Each row below holds a small network's activations on one input, seen along a few directions.
Each table varies a few parts of the input and shows all the possible inputs, shuffled.
Descriptions start from the smaller parts, as in this example, which fits no table here: one of 6 places along a line, together with either a single point or one of 11 places around a ring or (one of 2 separate values, together with one of 8 places around a ring).
Shared parts are said once, and a part with two or three values counts as separate values.
In the rows, zero is written as 128.

Other details of the inputs shift rows strongly along two fixed directions, in all tables alike. That doesn't count.

Rows:
row 1: [151 158  98 110 114 105 107 137 123 122 110 161  96]
row 2: [125  74 107 134 139 185 193 182 101  73 134  66  81]
row 3: [121 176  68 123 109 113 123 134 131 132 113 143 117]
row 4: [112 123 174 141 139 133 117  84 151 165 165 133 166]
row 5: [111 167  78 123 149 126 115 131 111 122 121 160 101]
row 6: [129 164 100 109 122 116 121 143 109 133 117 173 100]
row 7: [132  87 111 127 108 175 205 180 123  77 127  65  82]
row 8: [119 177  89 117 124 127 129 136 120 129 131 169 102]
row 9: [118 178  84 116 118 117 128 129 133 124 115 156 102]
row 10: [128 165  95 108 115 106 120 136 122 128 102 160 100]
row 11: [123  15 213 152 141 178 165 153 117  76 140  48 159]
row 12: [136 117 183 137 138 113 111  85 155 155 138 124 167]
row 13: [152 157 103 111 120 115 107 144 110 127 125 173  96]
row 14: [130 108 178 143 169 121  97  86 133 153 144 127 165]
row 15: [153  74 112 128  92 156 180 198 110  70 109  66 103]
row 16: [100 108 179 139 158 120  97  93 130 147 131 135 173]
row 17: [139 115 167 142 130 109 107  90 155 163 136 111 184]
row 18: [135 168  64 121 114 115 122 129 134 146 124 136 106]
row 19: [109 115 169 139 118 106 107  96 149 157 124 118 190]
row 20: [137 117 188 139 144 123 112  91 142 160 153 137 168]
Each input here is: one of 4 places along a line, together with one of 5 places around a ring.
- The inputs of row 4 and row 8 match in every part but the place on the ring of 5. If row 18 is changed in the same way as row 4 into row 8, which row does it become? => row 3
- Change only the place on the ring of 5 in row 14. List by row number the other rows that result. => row 2, row 5, row 11, row 16

Rows:
row 21: [132 122 131 121 134 131 132 150 104 109 118 128 107]
row 22: [120 133 134 136 122 125 101 113 141 140 145 134 141]
row 23: [130 129 129 120 124 127 143 146 122 115 108 116 109]
row 24: [138 145 108 112 106 140 161 158 119 133 124 138  98]
row 25: [128 122 133 128 135 115 100 121 134 145 125 135 151]
row 26: [131 111 118 126 120 129 132 148 112 115 113 121 116]
row 27: [116 136 109 125 119 131 131 159 112 105 117 132 109]
row 28: [115 123 109 123 132 141 138 141 105 113 124 130 104]
row 29: [111  40 192 159 133 187 182 147 122  95 147  48 164]
row 30: [133 115 121 127 136 127 147 139 112 118 118 123 106]
row 31: [111 134 124 129 128 115 117 112 143 144 129 130 156]
row 32: [123 132  89 117 140 141 135 153 109 115 124 133 101]
row 33: [122 131 141 125 131 114 117 103 136 149 116 131 137]
row 34: [127 133 153 122 127 129 123 121 121 156 146 157 143]
row 35: [122 133 140 134 141 122 119 102 144 134 143 145 133]
row 36: [138 126 144 129 138 123 101 107 130 143 144 136 131]
row 37: [106 137 148 129 142 123 108 113 121 134 133 144 140]
row 38: [142 122 128 119 133 141 133 146 112 103 118 133 108]
row 39: [139 120 104 116 141 135 131 152 108 118 119 128 104]
row 40: [136 131 144 125 129 117 114 102 150 141 127 134 133]
row 41: [122 137 137 137 140 123 118 104 143 144 149 135 131]
row 42: [136 134 151 129 144 118 116 109 135 134 126 146 140]
row 43: [138 139 137 126 131 119 117 105 141 152 132 123 142]
row 44: [137 134 132 137 121 110 115 112 135 149 123 127 155]
row 45: [138 133 138 141 146 116 118 110 130 151 131 134 144]
row 46: [106 134 130 131 120 112 119 104 135 141 125 134 149]
row 47: [119 140 145 132 143 126 120 107 138 131 133 148 141]
row 48: [135 140  92 120 131 144 137 147 106 113 137 129  99]
row 49: [127 131 135 123 139 117 115 110 144 153 120 127 143]
row 50: [115 145 143 126 130 130 119 104 148 135 123 139 142]
row 51: [133 142  90 134 136 137 150 149 113 119 125 128 102]
row 52: [120 135 134 131 117 115 116 104 149 132 136 138 145]
row 53: [131 145  83 130 111 130 146 151 118 117 117 122 112]
row 54: [140 136 133 129 120 110 115 109 138 145 134 125 153]
row 55: [110 128 127 131 135 123 104 119 136 143 132 136 154]
row 56: [130 128 102 125 115 137 130 151 125 103 128 134 103]
row 57: [131 110 125 123 134 135 135 140 104 115 119 124 108]
row 58: [118  51 184 153 134 178 193 144 131  94 155  48 155]
row 59: [134 135 145 125 120 111 113 110 141 132 118 139 151]
row 60: [118 138 138 128 128 125 118 100 154 138 134 136 134]
row 61: [132 139 150 123 131 121 115 107 144 138 116 137 141]
row 62: [142 123 121 122 119 135 129 154 119 103 112 131 115]
row 63: [128 143 101 119 110 133 144 148 125 101 113 133 111]
row 64: [139 138 104 116 103 136 146 171 109 126 128 148 104]
row 65: [139 130 135 131 127 118 102 116 131 144 137 131 151]
row 66: [121 138 131 134 115 117 114 106 148 141 142 128 143]
row 67: [146 122 113 122 109 123 140 142 131 107 120 122 110]
row 68: [127 136 106 122 117 141 132 155 119 100 117 138 109]
row 69: [113 130 107 122 122 138 150 136 124 119 113 118 105]
row 70: [148 130 103 123 107 123 137 146 128 115 125 116 103]
row 71: [117 136 147 127 140 133 108 108 129 128 134 150 142]
row 72: [115 124 103 127 118 135 134 149 112 112 118 128 111]
row 73: [136 128 139 136 143 123 107 111 121 148 132 136 144]
row 74: [136 149  81 121 109 130 146 149 120 114 127 122 108]
row 75: [118 135 128 143 128 125 106 117 131 145 133 134 155]
row 76: [109 137 128 126 139 125 119 108 147 150 126 128 145]
row 77: [139 130 143 134 141 115 113 106 139 146 143 133 130]
row 78: [139 126 146 131 142 114 115 105 141 137 136 143 132]
row 79: [132 122 125 124 120 125 129 158 112 108 112 125 114]
row 80: [117 144 129 138 133 128 122 106 142 152 128 127 147]
row 81: [117 128 106 128 135 134 150 140 113 115 122 128 101]
row 82: [124 136 147 127 122 101 113 115 133 137 118 134 149]
row 83: [140 130 140 127 142 124 106 109 123 145 142 134 142]
row 84: [132 148  91 119 121 141 149 143 125 120 127 117 101]
row 85: [141 140 109 117 120 136 162 162 110 130 132 148  97]
row 86: [115 142 113 121 123 134 146 147 123 112 112 122 104]
row 87: [126 134 153 130 145 108 116 114 127 139 125 141 137]
row 88: [124 127 137 127 121 104 115 106 132 143 118 133 148]
row 89: [146 126 101 132 120 132 131 158 111 119 115 122 114]
row 90: [109 141 147 134 145 116 120 112 130 136 132 142 139]
row 91: [136 135 141 128 127 119 112 104 149 150 134 125 131]
row 92: [135 142  85 123 116 138 133 156 113 113 131 126 106]
row 93: [129 128 131 125 128 107 113 114 140 146 122 129 154]
row 94: [141 134 139 132 145 116 118 107 132 148 141 132 141]
row 95: [135 138 136 135 133 120 117 108 139 155 121 125 145]
row 96: [137 122 143 130 125 115  99 114 140 134 132 142 141]
row 97: [120  26 204 151 144 170 187 147 135  99 140  43 166]
row 98: [130 127 108 122 129 143 134 142 117 103 134 136  96]
row 99: [140 144  99 113  95 129 158 164 115 126 124 142 106]
row 100: [124  13 224 160 116 179 172 145 143  92 153  29 175]
row 101: [130 143  97 122 117 141 144 141 134 119 129 118  90]
row 102: [107 142 141 130 121 109 117 114 136 134 125 135 151]
row 103: [120 132 139 132 137 131 105 105 133 141 151 137 132]
row 104: [145 114 123 121 131 137 131 141 117 107 129 130 101]
row 105: [125 137  87 121 143 134 147 152 118 118 123 131  99]
- Describe the family of inputs behind these rows. => one of 5 places around a ring, together with either a single point or (one of 2 separate values, together with one of 8 places around a ring)
- The inputs of row 71 and row 68 match in every part but the place on the ring of 5. If row 39 is changed in the same way as row 71 into row 68, which row does it become? => row 25
- The inputs of row 38 and row 62 match in every part but the place on the ring of 5. If row 28 is changed in the same way as row 38 into row 62, which row does it become? => row 72
- Start at row 100 and move only the place on the ring of 5, one step at a time. The first step leads to row 36. Which rows follow, in order? => row 77, row 91, row 70
- Change only the choice among 2 separate values in row 82. List by row number the other rows that result. => row 102
- Change only the place on the ring of 8 in row 80. List by row number the other rows that result. => row 50, row 60, row 69, row 76, row 84, row 86, row 101
- Start at row 61 and move only the place on the ring of 8, one step at a time. The first step leads to row 23. Which rows follow, in order? => row 33, row 49, row 95, row 43, row 91, row 40

Rows:
row 106: [139 138  97 121 143 111 110 134 109 137 118 143 108]
row 107: [148 154  91 122 107 109 122 127 140 133 126 134 113]
row 108: [139 157  90 120 118 112 123 126 138 135 108 128 115]
row 109: [148 149 118 115 132 117 124 138 115 130 123 164 107]
row 110: [ 85 128 178 139 133 111  87  75 159 158 134 146 195]
row 111: [121 142 109 115 142 124 106 137 111 117 117 163 107]
row 112: [137  46 220 147 125 162 153 128 138 121 154  72 172]
row 113: [131  98 142 128 101 153 187 167 128  95 122  94 125]
row 114: [162 142 103 123 131 112 111 129 124 130 131 145 102]
row 115: [125 157  96 126 157 142 131 118 118 138 150 151  94]
row 116: [129 149 122 115 134 118 115 134 107 120 120 164  98]
row 117: [ 93 134 193 138 125 106  97  72 156 161 137 147 188]
row 118: [141  93 137 127  92 157 174 166 130 104 130  82 122]
row 119: [ 88 142 167 148 150 129 112  61 167 179 169 132 181]
row 120: [153 146 102 120 142 115 111 128 123 132 114 138 103]
row 121: [127  84 134 138 137 159 155 167 100  85 123  89 121]
row 122: [117 158  88 128 121 118 116 135 120 126 113 139 126]
row 123: [121  87 119 135 112 147 172 161 122 103 116  73 127]
- The inputs of row 106 and row 123 match in every part but one. If row 116 is changed in the same way as row 106 into row 123, which row does it become? => row 117
- Describe the family of inputs behind these rows. => one of 2 separate values, together with either a single point or one of 8 places around a ring
- Change only the choice among 2 separate values in row 110. List by row number the other rows that result. => row 111

Rows:
row 124: [142 117 104 116 124 135 148 172  98 101 106 126  82]
row 125: [126 135 141 127 140 126 114 121 116 137 131 144 141]
row 126: [135 128 141 133 145 120 113 107 128 130 131 137 132]
row 127: [113 143 126 129 112 114 115 116 136 138 132 137 151]
row 128: [137 131 134 131 142 127 110 114 120 139 134 139 133]
row 129: [113 141 119 127 132 117 117 113 140 147 122 130 133]
row 130: [135 137  75 115 116 132 153 164 112 108 109 113  79]
row 131: [132 144  84 114 106 136 166 167 112 107 120 126  88]
row 132: [142 143  83 120 102 135 157 173 111 110 106 121  94]
row 133: [139 167  38 108 113 140 166 183 107 103 113 137  47]
row 134: [139 159  99 121 146 115 112 129 114 123 123 154  96]
row 135: [115 126 133 131 140 129 109 118 125 129 136 146 139]
row 136: [129  96 183 137 143 136 123 104 141 141 152 119 159]
row 137: [121 128 162 119 131 136 108 108 139 124 129 141 125]
row 138: [110 142 117 131 118 121 116 115 141 137 130 139 147]
row 139: [132 140  74 122 107 137 149 166 115 101 121 115  86]
row 140: [123 136 133 127 116 106 115 115 137 150 115 134 142]
row 141: [162 153  55 102 121 135 154 191  92  96 114 152  42]
row 142: [131 128 153 133 137 116 114 116 128 131 124 142 139]
row 143: [121 145 129 130 126 119 123 108 140 150 140 133 134]
row 144: [136 118 142 124 143 120 107 115 128 139 128 134 135]
row 145: [119 131 141 131 151 132 121 114 128 140 144 143 127]
row 146: [133 121 144 130 132 120 103 122 129 133 136 141 142]
row 147: [107  31 193 154 135 187 180 157 124  80 149  49 150]
row 148: [112 139 119 125 127 116 120 112 138 145 119 136 140]
row 149: [137 145 121 127 120 120 115 115 142 149 128 131 145]
row 150: [128 138 127 130 110 111 109 118 145 141 131 134 150]
row 151: [121 129 151 126 140 125 122 115 123 138 141 147 137]
row 152: [135 143 132 129 118 107 117 113 149 139 123 133 147]
row 153: [110  52 175 148 115 183 197 157 133  92 133  46 161]
row 154: [132 146 117 131 122 120 117 110 136 148 128 132 140]
row 155: [133 125 144 131 142 127 118 108 126 140 144 141 129]
row 156: [121 133 139 133 153 126 116 114 130 129 132 138 131]
row 157: [139 146  77 121 116 133 158 162 118  98 112 114  82]
row 158: [154 125  98 117 125 143 147 176 101 102 116 125  89]
row 159: [133 131 146 131 136 123 112 122 120 141 126 143 140]
row 160: [122 126 139 134 142 125 104 114 123 132 142 136 134]
row 161: [132 146  73 119 113 137 163 165 119  95 106 123  88]
row 162: [117 145 143 118 109 128 113 106 155 132 123 135 131]
row 163: [112  50 189 148 110 169 198 152 137  81 132  43 163]
row 164: [111 144 116 133 123 122 114 116 142 140 134 133 139]
row 165: [122  39 196 151 138 185 183 156 117  87 145  46 149]
row 166: [118 127 142 129 134 123 108 119 121 129 137 144 142]
row 167: [133 140 130 127 120 119 122 110 147 150 138 134 140]
row 168: [139 147  74 119 114 140 155 167 111 110 116 115  86]
row 169: [123 136 132 131 151 133 113 120 122 139 134 140 131]
row 170: [131 140 135 126 117 113 122 114 146 151 136 137 143]
row 171: [115 139 128 123 121 109 118 113 134 145 120 134 144]
row 172: [140 126 144 130 143 121 112 113 134 130 131 136 137]
row 173: [127 146 135 133 116 107 119 112 144 140 118 136 146]
row 174: [142 134  72 116 111 131 154 161 113 108 107 115  80]
row 175: [129 125 156 130 136 122 119 116 126 143 137 146 135]
row 176: [118 125 136 128 153 125 112 116 125 138 128 137 128]
row 177: [121 140 130 133 107 111 111 117 140 142 127 137 149]
row 178: [118 129 142 129 146 132 123 113 127 138 140 149 133]
row 179: [135 145 126 127 117 114 115 119 140 149 125 134 148]
row 180: [135 118 148 124 140 115 107 119 127 140 126 138 138]
row 181: [132 144 123 133 123 112 119 104 144 138 126 131 138]
row 182: [114 145 124 128 125 123 128 110 142 147 135 142 140]
row 183: [124 142 138 130 114 113 125 113 141 152 131 140 142]
row 184: [135 129  91 120 135 145 157 167 104  87 112 131  83]
row 185: [121 150 125 126 119 118 120 117 132 146 126 137 149]
row 186: [129 137 122 130 114 117 109 114 146 141 134 130 147]
row 187: [151 140  78 118 109 132 156 164 125  99 110 115  89]
row 188: [120 123 146 123 142 118 113 117 119 136 126 141 138]
row 189: [122  34 192 144 109 165 189 156 140  94 129  37 161]
row 190: [129 141 126 130 121 118 124 104 141 149 138 135 135]
row 191: [132 134 125 124 122 111 113 112 144 148 122 128 140]
row 192: [142 129 138 128 141 128 109 119 126 140 134 138 138]
row 193: [123 135 132 129 146 133 115 120 120 137 130 146 137]
row 194: [130 123 136 134 137 124 105 112 124 132 140 139 134]
row 195: [133 148  69 120 117 145 158 170 114 109 113 118  85]
row 196: [124 123 142 128 149 120 109 112 122 138 131 133 129]
row 197: [125 123 148 133 129 120 105 121 124 134 132 144 141]
row 198: [126 128 147 131 148 128 118 110 125 141 147 139 128]
row 199: [132 147  72 121 119 138 161 166 121  98 110 117  81]
row 200: [125 139 118 133 115 116 111 109 140 141 134 132 141]
row 201: [117 124 136 126 148 125 114 115 123 136 125 143 134]
row 202: [134 121 139 130 136 125 103 117 130 133 139 138 139]
row 203: [116  36 206 149 132 176 190 154 122  74 137  52 156]
row 204: [139 127 150 130 140 116 112 117 133 130 128 139 140]
row 205: [132 120 139 128 144 120 109 110 123 138 129 136 130]
- The inputs of row 134 and row 157 match in every part but one. If row 165 is changed in the same way as row 134 into row 157, which row does it become? => row 168
- The inputs of row 190 and row 155 match in every part but one. If row 171 is changed in the same way as row 190 into row 155, which row does it become? => row 188
- The inputs of row 126 and row 181 match in every part but one. If row 178 is changed in the same way as row 126 into row 181, which row does it become? => row 182
- Describe the family of inputs behind these rows. => one of 2 separate values, together with either a single point or (one of 5 separate values, together with one of 8 places around a ring)
- Change only the place on the ring of 8 in row 147. List by row number the other rows that result. => row 135, row 146, row 160, row 166, row 194, row 197, row 202
- Change only the choice among 5 separate values in row 131. List by row number the other rows that result. => row 127, row 163, row 171, row 185
- Change only the choice among 2 separate values in row 138. List by row number the other rows that result. => row 135
